Each row below holds a small network's activations on one input, seen along a few directions.
In each table, some parts of the input vary, and every possible input appears once, in random order.
Descriptions start from the smaller parts, as in this example, which fits no table here: line(4) and (point or line(11) or (values(3) and ring(5))).
Shared parts are said once, and a part with two or three values counts as separate values.
In the rows, zero is written as 128.

Other details of the inputs vary at random and push rows far along three fixed directions, the same in every table; ignore that.

A family of inputs:
row 1: [128 105 134 146  38 159  92 147 106 121 118 148]
row 2: [114 146 155 203 133  85 140 165 146 137 135 143]
row 3: [118 106  90  88 113 135 132  97 181 147 100 124]
row 4: [114 115 115  85 163 110 140  98 174 154 125 104]
row 5: [112 114 107  98 188 127 153 104 174 156 126 122]
row 6: [171 157 145  97 213 126 134 133  60  83 150 102]
row 7: [119 124 135 168   4 148 117 156 113 129 137 167]
row 8: [115  98 141 162 137  56 130 129 180 150 131 111]
row 9: [125  94 132 138  57 101 121 126 151 144 131 127]
row 10: [117 114 112 112 169 111 144 123 170 148  99 150]
row 11: [122 138 150 182 159  92 132 153 146 137 129 138]
row 12: [151 187 152 118 198 138 141 128  71  94 157  96]
row 13: [137 105 109  72 197 113 134 112 140 146 118 129]
row 14: [113 142 154 213 144  91 128 159 146 124 119 142]
row 15: [120  81 100  79 111 119 129 111 163 162 113 142]
row 16: [119 115 128 135  75 174 104 121 107 127 129 123]
row 17: [119 122 136 177  16 154 107 150 111 122 116 167]
row 18: [127 129 134 107 126 140 111 112 118 122 133  98]
row 19: [113 108 138 157 130  54 145 130 185 154 136 119]
row 20: [148 188 140 135 193 144 156 155  72  91 138 149]
row 21: [133 160 150 169 106 168 122 143  68 104 148 119]
row 22: [110 147 142 194 138  94 119 132 158 123 120 108]
row 23: [145 130 112  71 151 145 143 128  98 120 139 142]
row 24: [120 120 107 121 111 129 121 105 165 137 109 125]
row 25: [122 184 164 180 150 103 151 146 113 110 168 105]
row 26: [130 130 113 124  79 159 111 114 120 115 114 124]
row 27: [134  85  92  45 132 111 142  94 164 153 125 132]
row 28: [121 114 117 114 106 165 123 111 129 141 128 126]
row 29: [139 161 167 194 165  96 133 167  92 107 152 121]
row 30: [149 157  99  76 107 187 133 112  88  99 129 135]
row 31: [152 121 129  97 117 162 108 137  70 104 130 129]
row 32: [ 95 115 132 176 140  97 143 127 195 165 127 118]
row 33: [154 124 119  93  84 188 104 135  67 107 124 151]
row 34: [128 105 107  56 127 152 116  91 134 140 119 104]
row 35: [146 138 124  99 204 147 123 126 103 106 108 140]
Description of these inputs: line(5) and (values(3) or line(4)).
Changing only the line(5) part turns row 31 into row 23. The same change can be made to row 1. Which row results?
> row 7
Which other rows does row 26 become when the line(5) part takes its other values? List them by row number.
> row 3, row 22, row 24, row 30
Start at row 9 and move only the line(4) part, one step at a time. The first step leads to row 13. Which rows follow, in order?
> row 11, row 17
Which other rows does row 24 become when the values(3) part takes its other values? List them by row number.
> row 12, row 28
